Each row below holds a small network's activations on one record, seen along a few directions.
After each row come some of the record's fields: Muz, Fas, Sus, Buveb, Zekot.
A field that a record lacks is written none.
Other fields move the rows too, some of them a lot.
Random noise pushes rows far along 13 fixed directions. That doesn't count. These rows show it; they differ only by the noise:
[-167  166   29   74 -185 -120  104   80   12  116  100  -19 -185   59
 -388 -282  -24  230  -15   60 -306  375  -37  355  183 -197 -225]
[  28  130  442  374  -82 -313  182 -338 -114 -257  -28   67 -672   75
 -182 -260 -265  -63  -11 -536 -213 -139 -301  -35  -72  113  -11]
[ 226 -397 -236  108 -217   66  260  249 -163  267  123  144   72 -122
   31  305 -321   -1  488  175  186    3 -244  282 -132  419 -309]
[-106   15 -410  362   63  189   -4  -35   10  107 -141  -11  185   24
 -273  -69 -123  503 -429  512  -19   14   87  100  172 -423 -446]
[ 144   53 -208  261  -51   30 -172   29   -8  140  -16  -36  -46  -81
 -303   -8 -474  238 -257  473  252  -48 -296  -89 -234 -269 -450]
[ 188  296   92   14  331  223 -122  -16    9   -2 -104   85   76   88
   55   67   59    4  274 -100    1 -268  434  299 -186  -52  115]
[-231 -199  146  256 -453 -448   84  446  288  416  -53 -488 -198 -363
 -135  104 -148  123  363 -164  -43  576  275 -136  217  278  400]
[ 194  321  100  254 -250  181 -144 -254 -114  218  553 -184 -106   35
   77  -89 -462  248  229   10 -227  -14  -32  138   67  122 -178]
[-455 -302 -652 -481  -98   96 -151  486  -41  108   53 -492  895  711
 -273  384  284 -482   58  329  192  543 -326 -108 -314  450  235]
[ 281 -626  -61  167 -512 -256  490 -186  -59 -176 -154  147 -384 -267
  139   -6 -192   41 -106   43   49  -88 -716 -355  268  473 -372]
[   6  125  -33  513  238  423 -284 -412  138 -172 -328 -368  328  419
 -416   -4 -222  110  289  -28    3 -566  270   40  -89  169 -202]
[ 370 -209  159 -161 -112   94  -98  253  285 -280 -767 -115  227  155
 -308  179 -212    8  394   38  130 -445  -75  -22 -122  336   85]
[ 162 -210 -233 -394  117  366  135 -229 -195 -106  200 -147  211  345
  275  271  601 -620  777 -450 -306   -4  316  290   35  721  349]
[ 129 -249  -22 -163 -253  -82  424  216  -30  -53 -145  300 -386 -191
 -283 -169  221  -15  343  -94 -304  288 -260  431  123  151 -324]
[ 713 -229 -224 -386  -99  213  355  206 -394 -177   77  667 -171 -306
  888  370  -30   61 -203   68  -20 -256 -450 -110 -145  202   65]

[-182  126 -511  615  143  544 -253 -152 -145  255  572 -409   96 -165
  260  187   44 -179  354 -144   24  196   14 -427 -539  510 -137] -> Muz=t2 Fas=none Sus=none Buveb=b1 Zekot=s2
[ 508 -271  244 -208 -173    6   51 -187 -134 -202 -232  122  269  598
 -351  173 -678  -99  446  166  231 -770 -384  522    7  318 -287] -> Muz=t3 Fas=none Sus=none Buveb=b2 Zekot=s2
[-116  240 -168  148  387  -73 -329 -443  -23 -210  150 -230 -474 -338
  160 -192  394 -398 -606 -178  147  203   55 -826 -298 -322  104] -> Muz=t3 Fas=none Sus=none Buveb=none Zekot=s1
[ 133 -230  134 -259 -322 -341  237 -359  155 -148 -135 -116  137  151
  339  -97  151   63 -293  181   20  -85    1 -217  707  219  100] -> Muz=t2 Fas=none Sus=none Buveb=b2 Zekot=s2
[ 241 -166  -90   70 -196   14   14 -152  138 -119 -236  -75 -330 -508
  -35 -170  144  313 -343  183 -129  -68  116 -241  452 -337 -140] -> Muz=t1 Fas=k8 Sus=z4 Buveb=b2 Zekot=s1
[  71 -376 -418  -78 -240  318  130 -197 -191  -88  232    4 -284  -39
 -312  -57  133 -293  258  -81 -366  235 -640  -44 -105  293 -454] -> Muz=t1 Fas=k5 Sus=z1 Buveb=none Zekot=s2
[-294 -118 -147   59 -379  -89   -7  159  -52  -27   49 -553   90  341
 -180  124 -108   36  -43 -230 -433  430  -70 -193  203  277  466] -> Muz=t2 Fas=none Sus=none Buveb=b2 Zekot=s2
[-254 -329 -189  221  245 -117   64 -233  135 -233 -670 -427  252  391
 -384  134  226  -93  -32 -123  -49 -136  621    2  378   22  301] -> Muz=t2 Fas=none Sus=none Buveb=b2 Zekot=s2
[-332   28  -62  209 -140 -371  -94  503  -95  125 -194 -217  -22  179
 -412  175 -701  501 -639  113 -207  382   86  -12  125 -642  421] -> Muz=t3 Fas=none Sus=none Buveb=none Zekot=s2
[-176 -107  193 -556  -21 -163  133  -46  -16 -310 -120   10  611  620
  424  119  259 -147 -229 -106  -47 -159   93  -25  434  235  546] -> Muz=t1 Fas=k4 Sus=z4 Buveb=none Zekot=s1
[-273 -770 -549  713  -93   20  457  173  -74  590   61    0  290 -383
  383  549 -129  294  121  229  310   -3  256  -64  245  308  -62] -> Muz=t1 Fas=k5 Sus=z4 Buveb=b1 Zekot=s2
[  43 -412  -51    1  120 -286  314 -274 -373   -9   76  179 -171  194
    3  236 -249 -219  -12 -172  -14 -139  136  323  261  -98  111] -> Muz=t1 Fas=k3 Sus=z4 Buveb=none Zekot=s2
[-128 -134 -524  162  -25  566   62  383   26 -328 -237  189  198 -393
  278  -21  391  315 -396  135 -131  164 -462 -603 -227  148 -331] -> Muz=t3 Fas=none Sus=none Buveb=none Zekot=s1
[ 161   37   32  -15  138   64  -95 -149   68 -372 -193  148   45 -173
  384  -72   98  -52 -414   87  335 -292 -302 -620 -191   76 -146] -> Muz=t3 Fas=none Sus=none Buveb=none Zekot=s1
[  33  477  456  -45  -37  197 -287   72   34   66  310  -69   13  184
 -204 -142 -287  -56  641 -308 -182  -60   -4  352 -302  177   13] -> Muz=t1 Fas=k5 Sus=z3 Buveb=none Zekot=s1
[ 529 -140   49 -867 -246 -120  110  343 -126 -108 -116  362 -417 -140
 -318  -27  -20 -108  127   91 -357  241 -219  518  132 -367   -2] -> Muz=t1 Fas=k5 Sus=z1 Buveb=none Zekot=s1
[-272  133  522  152  -42 -646 -505 -455  253   97   69 -746  364  571
 -225   28 -546 -356 -249  108  795 -357    2 -521  -35   90  377] -> Muz=t1 Fas=k1 Sus=z3 Buveb=b2 Zekot=s1
[  25   84 -225  299  513  300   75 -219 -365 -294  -18   98 -197   67
  579  326  306 -211 -209 -631 -221 -259  298 -316 -333  122  596] -> Muz=t2 Fas=none Sus=none Buveb=b2 Zekot=s2
[  39  132   40 -550  231 -269 -117  576  133  130 -235 -105   61 -182
  176  244  364 -176   98  -89   24  473  823  138   29 -260  784] -> Muz=t2 Fas=none Sus=none Buveb=none Zekot=s1
[ 256 -161   -3 -459  -21 -135   92  -65   68 -288 -273  249 -127  -88
 -210 -235  217 -168 -128  259  116   15 -264   69  124 -153 -407] -> Muz=t3 Fas=none Sus=none Buveb=none Zekot=s1
[-530  -55  191 -172 -177 -202  371  636 -149  -39  269  182  194  129
  233    9  278 -255  407 -498 -104  584 -305  192 -197  644  230] -> Muz=t3 Fas=none Sus=none Buveb=none Zekot=s1
[ 347  -58 -262  -88  299   90  199 -284 -291 -288   33  545 -274 -181
  129 -139  126 -204 -214  204  203 -122 -346   61 -225 -122 -686] -> Muz=t2 Fas=none Sus=none Buveb=none Zekot=s1
[ 145  366  688  -21  -89  -90 -153 -269  271 -261  -11 -156 -100   73
  -75 -395  -65 -199  638 -365   17 -169    6   27  -35  505 -150] -> Muz=t2 Fas=none Sus=none Buveb=none Zekot=s1
[-102    9 -190  557  303  147  -89  179 -236  -28 -158  -33 -177  -84
    8  348 -420  216 -222 -318 -144  -90  255 -188 -311 -259  370] -> Muz=t3 Fas=none Sus=none Buveb=none Zekot=s2
[-172   96  -28   89 -175  196  -24   44   94 -120   -8 -274  189  166
  120  -34  182  106   50 -198 -302  126  -34 -236   75  370  209] -> Muz=t2 Fas=none Sus=none Buveb=b2 Zekot=s2
[ -54  685  266  512   78  469  -85   28   45   77  281  363 -209 -374
  369 -328  -70  689 -142 -154 -372 -186    6  -13 -167 -259 -214] -> Muz=t1 Fas=k7 Sus=z4 Buveb=b1 Zekot=s2
[  10  180  138  -78 -258  164 -127  299 -185  358  504  -56  543  410
  199  304 -659  281  305  117  -61 -124  -28  414  -14  173  222] -> Muz=t1 Fas=k7 Sus=z4 Buveb=b2 Zekot=s2
[-324   19  360   16 -221 -273   88  265  376    5 -317   -8   33  -13
 -244 -247   53  171   21  -46  -22  184 -169  -76  106   72    2] -> Muz=t1 Fas=k5 Sus=z3 Buveb=none Zekot=s2
[-403 -596 -466  545 -147   40  509  126 -400 -153  107   78 -298 -164
  -32  139   60  -86  -30 -440 -284  395 -480 -205  -74  419 -172] -> Muz=t3 Fas=none Sus=none Buveb=none Zekot=s1
[ 292  381  114 -431    0  432 -609  -60    3 -190  279 -359   36  165
  298  172  -54 -403  242 -378 -248 -111 -174 -553 -516  311  593] -> Muz=t1 Fas=k4 Sus=z4 Buveb=none Zekot=s2
[ 443 -266 -122 -509 -492  441  205  634   -1 -429 -457  350   40 -128
   -5   63  -74  406  132   32 -611   38 -592   65  105  231 -105] -> Muz=t3 Fas=none Sus=none Buveb=none Zekot=s2
[-410  195 -222  291  399  279  -63  -22  -35 -274 -227  -96  383  378
 -125  -50  241   73 -178 -117 -123   19  252  -16 -120  -20  -10] -> Muz=t2 Fas=none Sus=none Buveb=none Zekot=s1
[-241  225  497 -294 -207 -141  -95  210  409 -283 -199 -107 -103  -65
 -188 -439  560 -304  226 -339   -8  196 -405 -301 -224  377   72] -> Muz=t1 Fas=k5 Sus=z3 Buveb=b2 Zekot=s1
[ 240  -47  178 -294 -215 -145   21 -431   -4 -314  -70   71 -312  145
 -330 -341 -100  -56 -237   83 -202 -120 -418   12  301 -199 -320] -> Muz=t1 Fas=k5 Sus=z1 Buveb=none Zekot=s1
[ 222  440  690 -396 -595   87 -418  349  382 -207  -33 -384   26  -58
   21 -228 -291  265  366 -280 -442   68 -136 -259  130  291  424] -> Muz=t1 Fas=k8 Sus=z4 Buveb=none Zekot=s1
[ -29  310  285  -99  168  107 -295  331 -127 -250 -167 -115   47  475
 -447  122 -421 -158  387 -471 -244  -77   23  291 -489   27  393] -> Muz=t3 Fas=none Sus=none Buveb=none Zekot=s2

Which values does each new row have?
[-210   77 -244  375  437  194  164 -634 -501 -148  481   35  161  495
  541  174   41 -251 -108 -388 -124 -165  192  -25  -44  299  119] -> Muz=t2 Fas=none Sus=none Buveb=none Zekot=s2
[ 231  155   64  -70  147  -27 -284  -50  274  228  -81  -13  -49 -390
  166   16  -43   93 -144  318  307 -110  293 -265  -43 -354   24] -> Muz=t1 Fas=k5 Sus=z1 Buveb=none Zekot=s2
[ 599 -252  148 -255 -523  -78  -65 -239   37 -297 -165  -69   41   89
  171   51 -537  139 -309  351  191 -531 -691 -459  226  232 -134] -> Muz=t3 Fas=none Sus=none Buveb=b2 Zekot=s2
[ 268   -5  -78  108  -33   29 -146 -313 -174  -61  216  -43  -64  -75
  138   30 -437  103 -291  213  138 -200 -112 -208   82 -164 -216] -> Muz=t3 Fas=none Sus=none Buveb=none Zekot=s1
[-275 -137  129  853  185 -416  273 -214 -273  104   57  183 -479  -61
 -181   28 -638  109 -201 -274  172 -105  -63   50 -126 -188 -187] -> Muz=t3 Fas=none Sus=none Buveb=none Zekot=s2
[  68  419  395 -149  -24 -224 -190  289   -2 -133    7    8  287  173
  589  137 -410  254 -457  -11  183 -107   21 -347  -85  -29  564] -> Muz=t2 Fas=none Sus=none Buveb=none Zekot=s1
[ 283 -100 -130 -470 -451 -232  210  475 -364 -201  164  218 -602 -199
 -168  -57 -163  -84 -168  -59 -387  610 -720   89 -130  -77  -56] -> Muz=t2 Fas=none Sus=none Buveb=b2 Zekot=s1
[ 269   -7 -701 -399  137  920 -543  -82  -84 -151  103 -528  619  278
 -148  270  360 -260  356  223 -207  -86  272  -11 -131  171   25] -> Muz=t3 Fas=none Sus=none Buveb=b2 Zekot=s1
[ 143  188 -463   82  163  693 -132  269 -117 -261 -181   53  285  -94
  214  119  156  414 -179  111 -336  -56  170  -81 -111  -94  -37] -> Muz=t2 Fas=none Sus=none Buveb=b2 Zekot=s1
[  80 -373 -254   24 -198 -492  124 -352 -213  136  181 -308 -183   81
  176  244 -262 -103 -555  177  118  156   26 -328  419 -121  293] -> Muz=t2 Fas=none Sus=none Buveb=b2 Zekot=s2
[ -80  360   73 -563 -113  -55 -158  130  114  -19  189  -62  239  150
  275 -180  413   26 -398  194  -88  276  -16 -116  158 -170  279] -> Muz=t3 Fas=none Sus=none Buveb=b2 Zekot=s2
[-473    1 -425  386  311 -342  128  589 -444  566  656  311  -42 -238
   73  267 -298 -302 -130  226  732  696 -371   70 -920  -85 -348] -> Muz=t2 Fas=none Sus=none Buveb=none Zekot=s1
[-202   86 -170  310  274   80    2 -548   37 -216   62 -126 -201 -304
  411 -232  577    7 -513 -182 -119   76  383 -565  312 -152   32] -> Muz=t3 Fas=none Sus=none Buveb=none Zekot=s1
[ 244   60 -194 -599   61  269 -228 -192   45 -216  -10   81  -70   76
 -512 -306  340 -354   82  290  -91   82 -349  162 -143 -226 -537] -> Muz=t1 Fas=k5 Sus=z1 Buveb=none Zekot=s1
[-532    3  133   20  -62  -51  135 -314  223 -120   95 -168  269  264
  213 -272  587 -179  -50 -241 -104  163 -106 -334  248  446   74] -> Muz=t1 Fas=k5 Sus=z3 Buveb=none Zekot=s2
[ -55 -428 -282 -440   46 -224   57  -89   59  -61 -197 -173   41   47
  -71  112  604 -514 -193  108  210  122   18 -207  127  -15  243] -> Muz=t1 Fas=k8 Sus=z4 Buveb=b2 Zekot=s2
[ 726  177  -89 -812 -113  515 -338 -128  226 -226 -117  122  374 -178
  390 -104  298  242 -218  649  -21 -418   53 -112  349 -253 -193] -> Muz=t1 Fas=k4 Sus=z4 Buveb=b2 Zekot=s1
[-192  222 -270  189  646  103  177  111 -476   49  137  539  297  410
  252  260 -157   86 -333   66  139 -107  212  477 -363 -346  -24] -> Muz=t2 Fas=none Sus=none Buveb=none Zekot=s2
